These are the activations of a small neural network, seen along a few directions. Each row is one input.
Each table varies a few parts of the input and shows all the possible inputs, shuffled.
A made-up example of a description, with smaller parts first: one of 6 places along a line, together with either a single point or one of 11 places along a line or (one of 3 separate values, together with one of 8 places around a ring).
Shared parts are said once, and a part with two or three values counts as separate values.

Rows:
x1: [ -5   8  -5   2  -7  -4 -18  21  16 -68 -24 -12  51  27   6  23]
x2: [ 30 -31  -1 -14  16 -26  13 -23 -30 -33   8  -1  26  -9  41   3]
x3: [ -2 -18   3  11 -21  -5   3   2   5 -54 -21  15  50   1  22   1]
x4: [ 27 -32   7   9 -32 -56 -36  66  61   1  10 -24  22  -7  25  38]
x5: [  5  -7   3  16 -20 -14 -15  48  64  77   8  16 -42  -9 -49   2]
x6: [ 12 -28   7 -13   3 -14   9  -8 -20 -42  -1 -10  29  -2  41   6]
x7: [ -1  16  -2  -4  28  20  20 -33 -28  40  18   2 -38  -4 -21 -15]
x8: [ 28 -19 -15 -34   3 -19 -22 -22 -38 -40   9  -4  16  -5  40   8]
x9: [ -4  35  -7 -15  14  12   6 -31 -36  43  14  -9 -47 -12  -2 -12]
x10: [-37  38  10  38  -7  27  33  -7  27  18 -22  19 -18  21 -43  -8]
x11: [-16   9  -5 -13  14  40   8 -15 -24  30  11   5 -34   1 -31 -16]
x12: [-36  29   5  18   7  39  -1   1   2  27 -10   4 -16  -2 -29 -29]
What is each input in this table made of? -> one of 2 separate values, together with either a single point or one of 5 places along a line
Change only the place on the line of 5 in x11. List by row number the other rows that result. -> x7, x9, x10, x12
Change only the choice among 2 separate values in x6. List by row number the other rows that result. -> x11

Rows:
x13: [ 16   1  26  15 -21 -31   9   3  18 -39 -21 -13  46  -2  30  17]
x14: [  6  23  15 -10  18  13  31 -49 -48  -1   2 -12  -8  -3  13   0]
x15: [ 10   1  16  -3   8   2  29 -49 -38 -27 -10  -7  19  -7  36   1]
x16: [ 12  -9  26   7 -10 -14  18 -21 -13 -44 -17 -11  44  -7  41  10]
x17: [-18   4 -18  13 -12   4 -21  45  46  10  -7  17   1  15 -34   2]
x18: [ 77 -60   2 -28   2 -64  -7  -1  -5  36  47  -7 -23 -30  30  29]
x19: [  2  32  12   0  12  26  32 -42 -30  34   9 -10 -28  -6 -17  -4]
x20: [-18  -4 -25 -17  22   7  -7 -24 -35 -48  -4  13  13  12  23 -22]
x21: [-27  16 -22 -17  24  36  -1 -16 -29  17   8  10 -31   8 -21 -29]
x22: [ 11  -3  23  30 -28 -15  11  21  45  -3 -17  -9  36  -5   5  25]
x23: [ -3  30  16  17  -3  30  30 -11  -6  58   9 -13 -40  -9 -32   2]
x24: [-12  -8 -11  -1  -8 -20 -31  24  19 -56 -20   5  41  13  21  -7]
x25: [-19 -12 -10  13 -18  -4 -29  46  44 -25 -14   5  30  10  -5   1]
x26: [ 12  13  17  32 -23  -4  16  20  44  29  -9   0   6  -1 -27  25]
x27: [-33  21 -17  -5   9  36  -8  12  -5  38   9   3 -46   6 -39 -20]
x28: [-31  13 -11  10  -5  21 -18  37  25  36   1   7 -28   6 -43 -10]
x29: [-15 -10 -11 -15   3 -11 -23  -5  -8 -59 -14  12  36  15  31 -13]
x30: [  3  22  22  28 -11   8  22   8  29  49  -1  -5 -29  -3 -40  17]
x31: [ 48 -77 -31 -45  13 -49 -45  28  -4  15  47  11 -27 -17  23   3]
x32: [-22   6 -21 -25  29  29  -7 -27 -48 -18   2   3 -11   7   5 -25]
Changing only one part turns x30 into x28. The same change can be made to x14. Which row results? -> x32
What is each input in this table made of? -> one of 2 separate values, together with either a single point or one of 9 places around a ring
Change only the choice among 2 separate values in x26. List by row number the other rows that result. -> x17

Rows:
x33: [  2  14 -20 -35  42  74 -15 -46 -78   5  32  -3 -53  21 -19 -49]
x34: [-45  -4   8  -6  -9 -20 -15  36  25 -56 -32 -13  50   7  44 -11]
x35: [ 51 -49   5 -20  -8 -45  17   6   9 -15  18  -3  -3  -7  45  21]
x36: [  8   4  21  -7  19  10  24 -27 -34  75  14 -11 -39 -17 -20  -2]
x37: [-39  42  -1  46   6  42   2  17  20  21 -14  -5   2  20 -47 -14]
x38: [  7 -55 -32 -31  32  20  -9 -44 -78 -66  19  10  12   5  47 -33]
x39: [-63  44  21  -3  -5  63  25   3  -5  10 -31 -22 -20  -9 -14 -14]
x40: [ -7   4 -25  33 -13  -1   0  33  27  59  -2  28 -35  15 -58  18]
x41: [ 50 -14  18  -1   5 -63  -5 -56  -6 -22   7   3  13 -22  50  16]
x42: [  2 -58 -14   3 -24 -40 -16  59  22 -12 -14  19  27  -1  24  18]
x43: [ -5 -16  -5  -1 -14 -45 -18  30  48 -45 -23  32  46  24   4  10]
x44: [-32  -6  19 -21  -5  -1   7  13 -12 -61 -49 -19  55   3  39   3]
x45: [ 50   9  13  -7  -1  19   8  -2   6  56  39 -26 -59 -11 -30  -7]
x46: [  6   8 -19  22  -2 -13  -1   5  31  59  37  14 -53 -14 -50  33]
x47: [ 59 -32  -7   6  -9 -58 -36   9  37 -23  26   7  15   1  13  43]
x48: [-24  56  21 -17  -1  56  32 -18 -34  34 -11 -27  -7   9 -13 -15]
x49: [  4  21   6   8  -5 -21  15 -37 -25 -50 -14  -4  60 -18  44   1]
x50: [-25  32  -9  29  -7  23 -16  20  47  31  -1  19 -12  -5 -59 -18]
Changing only one part turns x50 into x43. The same change can be made to x40. Which row results? -> x42
What is each input in this table made of? -> one of 2 separate values, together with one of 9 places around a ring
Change only the choice among 2 separate values in x41. List by row number the other rows that result. -> x36

Rows:
x51: [ 11  -6  -9  -9   9  -9 -11 -40 -36 -71 -11   9  40   9  38   5]
x52: [-26  35  10  28 -10  18   0  23  43  43 -17   3 -30   1 -45  -4]
x53: [  4 -36  14   3 -34 -50 -33  39  42 -41 -25   3  52  -2  51  15]
x54: [ 21 -26   2  27 -17 -31 -22  11  37 -50 -12  10  50  12  13  18]
x55: [-23  20 -27 -22  26  39  -3 -23 -35  23  13   1 -38  -3 -25 -13]
x56: [ -8  48  13  34 -14  26   3  20  33  65  -2  -3 -21   3 -52   7]
x57: [  4 -15  -5 -12  21 -14   4 -29 -35 -72 -15   7  36   8  44  -6]
x58: [  3 -29   0 -30   9 -24   2 -15 -30 -55 -11  -5  47  -4  66 -12]
x59: [  8 -24  13   7 -18 -40 -29  35  44 -49 -11 -11  52  -4  40  15]
x60: [-14  -5  -6  12  -6  24 -20  36  33  37   5  10 -34  -6 -51   0]
x61: [  0 -15 -22  -2 -12   7 -20  53  24  46  26  14 -38   8 -44 -12]
x62: [-25  49   2   7  16  45  40 -39 -36  52   3 -13 -34   3 -37 -15]
x63: [  0 -14   5 -21  12 -15  -4 -22 -27 -66  -3 -14  41  -6  60 -10]
x64: [ 60 -45  12  -3 -13 -54  -6  19  27  25  21  -6   1 -21  15  33]
x65: [-13   1 -38 -24  21  29   3 -12 -41  25  28  10 -52  -2 -18 -24]
x66: [ 54 -35   7 -26  11 -28  14 -35 -51   8  27 -12 -13 -26  36  12]
x67: [-27  38  15   2  15  46  47 -41 -33  47   9 -10 -45  11 -34 -12]
x68: [ -9  38  20  24 -20  28  17  21  34  61   5  -2 -28  10 -52  12]
x69: [-33  54  -8  -6  15  39  26 -31 -31  28  -8  -6 -35  -1 -24 -20]
x70: [ 13 -32   3  12 -10 -35  -7  30  37 -57 -20  14  47   9  19  11]
What is each input in this table made of? -> one of 2 separate values, together with either a single point or one of 4 places along a line or one of 5 places along a line
List by row number the other rows that have the choice among 2 separate values in common with x58. -> x51, x55, x57, x62, x63, x65, x66, x67, x69
Change only the choice among 2 separate values in x51. List by row number the other rows that result. -> x54
